Each row below is a small network's average activation on inputs in which a field has the value named, seen along a few directions.
Values that are neighbours, or in one group, have similar rows; names and order tell nothing.

Other fields vary at random and push rows far along one fixed direction, the same in every table; ignore that.

Noka, 20 values:
b3: [-3.24  0.87  0.38  0.22  3.32 -0.45 -0.95  0.64 -0.46  0.71 -0.15 -0.31
 -0.31  1.38  2.29]
b19: [-1.74 -0.81 -0.17 -0.87  1.85 -0.93  1.21 -1.27 -1.16 -3.08  0.05 -1.01
  0.61 -0.91 -2.37]
b5: [ 3.00  0.48 -1.37  4.25 -2.80  1.14  0.92  1.48 -0.38  1.49  0.02 -2.32
 -3.18  0.00  0.80]
b7: [ 5.44 -0.99 -1.19  6.01 -2.82  1.72  1.41  2.51 -2.38 -1.28  0.18 -3.12
 -3.93 -1.36 -1.70]
b16: [-0.16 -0.51  1.48 -2.71 -2.37  0.37  1.38 -1.91  1.39  1.76  2.69  3.56
  3.10 -1.73  1.64]
b20: [ 0.84 -0.87 -2.36  4.38 -1.09  0.17  3.27 -1.06 -2.49 -3.04  0.85 -4.00
 -2.69 -2.07 -3.25]
b1: [ 3.88  0.22 -0.79  1.89 -1.72  0.76 -2.00  1.53  0.05  0.64 -2.72 -1.24
 -2.73  1.12 -0.44]
b9: [-0.30 -0.59  3.06 -6.94 -0.95 -0.54 -1.37 -1.63  2.55  2.21  1.34  5.91
  5.34 -0.55  1.50]
b8: [-1.92  1.32 -2.39  1.62  1.15 -1.35  1.22 -1.43 -1.19 -2.40 -1.89 -3.63
 -2.34  0.84 -2.90]
b15: [ 1.11  0.91 -0.43  0.68  1.50 -0.38 -2.28  1.79  0.11 -0.28 -3.01 -1.53
 -1.55  1.90 -0.47]
b17: [ 0.41 -0.52  1.64 -2.22  2.34  0.25 -2.51  2.27 -0.03 -0.75 -0.74  1.32
  1.94  0.39  0.21]
b10: [-3.19 -1.56  1.99 -0.91  1.64  0.74  1.34  1.12 -0.27  1.52  3.63  2.49
  3.10 -0.18  3.92]
b11: [-2.93  0.47  0.08  1.71  1.12  0.43  1.32  0.71  0.59  2.02  2.35 -0.21
 -0.09  0.94  3.73]
b12: [-3.01 -0.69  3.61 -8.30  2.28 -0.89 -1.83 -1.86  2.38  0.80  1.03  5.87
  5.96 -0.12  1.21]
b14: [ 6.02 -1.10 -0.88  3.36 -1.51  0.89 -1.39  3.35 -1.57 -1.54 -2.06 -2.16
 -2.75 -0.82 -2.78]
b13: [-3.54 -0.73  2.27 -1.60  3.80  0.21 -1.14  1.52 -0.39 -0.71  1.30  1.48
  2.68 -0.11  2.05]
b6: [ 4.23  0.95 -4.20  6.17 -4.65  0.24  2.28 -1.13 -1.14 -1.19 -1.71 -4.90
 -5.76 -1.01 -3.82]
b4: [-3.19  1.03  1.22 -6.13  1.50 -1.15 -1.91 -2.35  2.45  1.34 -0.88  3.54
  3.20  1.80  0.86]
b18: [-2.73  1.27 -1.25  1.09 -0.29 -0.77  2.25 -2.45  0.52  0.32  1.62 -0.81
 -0.44  0.34  0.68]
b2: [ 1.04  0.85 -0.70 -1.71 -2.29 -0.44 -1.22 -1.84  1.41  1.47 -1.91  1.08
 -0.17  0.17 -1.15]
A value of Noka combines one of 4 hidden first parts with one of 5 second parts; all combinations occur once.
Changing only the second part turns b13 into b17. b19 has the same second part as b13; what does that change turn b19 into?
> b12
Changing only the second part turns b14 into b7. b1 has the same second part as b14; what does that change turn b1 into?
> b5
Changing only the second part turns b3 into b11. b8 has the same second part as b3; what does that change turn b8 into?
> b18

Pamat, 20 values:
v10: [ 2.06 -1.01 -1.91  6.51  1.14  1.09  1.34  3.08 -3.36 -3.66 -0.27 -5.66
 -3.85 -1.07 -3.02]
v7: [-2.76  1.29 -0.42  0.25  2.19 -0.64  0.14 -0.48 -0.08  0.12 -0.71 -1.22
 -0.86  1.94  1.23]
v11: [ 2.06 -0.25 -1.43  0.61 -0.74 -0.63  0.02 -1.53 -0.66 -2.93 -1.91 -2.39
 -1.62 -1.56 -5.03]
v1: [-0.25  1.34 -0.91 -0.09  1.06 -0.69 -2.15 -0.38  0.56 -0.17 -2.70 -1.22
 -1.71  1.77 -0.71]
v2: [ 1.60 -0.72  1.63 -2.42  1.12  0.33 -2.51  2.20 -0.02  0.02 -0.75  2.09
  1.85  0.07 -0.20]
v9: [-4.06 -0.34  1.46 -2.47  3.81 -0.58 -0.44  0.48 -0.46 -0.72  0.81  1.28
  2.56  0.22  0.78]
v4: [-2.30  0.67  3.11 -8.66 -1.39 -0.80 -1.28 -2.20  4.46  5.56  2.02  8.26
  6.09  1.59  5.33]
v6: [-0.79  1.15 -1.14 -2.14 -1.17 -1.22 -0.28 -2.62  1.65  0.75 -1.30  0.51
 -0.13  1.00 -0.98]
v15: [ 2.09  0.11 -0.97  2.75 -3.51  1.11  0.98  0.03  0.19  1.88  0.38 -0.70
 -1.74 -0.92  0.39]
v3: [-2.87 -0.59  2.67 -5.54  3.13 -0.59 -2.67  0.01  1.39 -0.05 -0.65  3.33
  4.19  0.66  1.22]
v19: [ 1.83  0.22 -0.33  2.75 -0.67  1.01 -0.74  2.16 -0.31  1.67 -0.40 -0.85
 -2.22  0.78  1.79]
v20: [ 4.24 -1.62 -0.41  3.27 -2.87  1.08  1.65  0.70 -1.60 -1.70  0.66 -1.39
 -1.65 -2.18 -2.19]
v5: [ 2.44 -0.58  1.27 -2.62 -1.95  0.21 -0.49 -0.50  0.44 -0.25 -0.05  2.43
  1.73 -1.18 -1.15]
v14: [-1.09 -0.30 -0.93  0.74  0.42 -0.82  1.97 -1.85 -1.33 -2.79  0.51 -1.90
 -0.44 -1.55 -2.63]
v17: [-2.76 -1.02  1.91 -2.27  0.44  0.09  2.25 -1.18  0.50  0.55  4.23  3.06
  3.72 -1.29  2.35]
v8: [ 3.21 -1.90  0.35  2.81  0.36  1.16 -0.35  3.24 -1.73 -1.26 -0.21 -1.51
 -1.10 -0.69 -0.48]
v16: [-2.02  0.66 -0.84  1.66 -1.35  0.38  2.10 -1.27  0.40  1.44  2.16 -0.20
 -0.02 -0.60  1.97]
v12: [-1.72  0.57 -0.15  2.05  1.29  0.38  0.67  1.04  0.02  1.23  0.94 -0.63
 -0.95  1.22  2.93]
v13: [-1.56  1.04 -2.22  1.63 -0.48 -0.97  2.17 -2.38 -0.39 -0.63 -0.21 -2.22
 -1.76  0.72 -1.39]
v18: [ 2.64  1.26 -0.75  1.17 -0.84  0.09 -2.39  1.47  0.34  0.93 -2.56 -1.08
 -2.09  1.06 -0.20]
A value of Pamat combines one of 4 hidden first parts with one of 5 second parts; all combinations occur once.
Changing only the second part turns v5 into v17. v2 has the same second part as v5; what does that change turn v2 into?
> v10
Changing only the second part turns v4 into v6. v18 has the same second part as v4; what does that change turn v18 into?
> v1
Changing only the second part turns v15 into v16. v19 has the same second part as v15; what does that change turn v19 into?
> v12
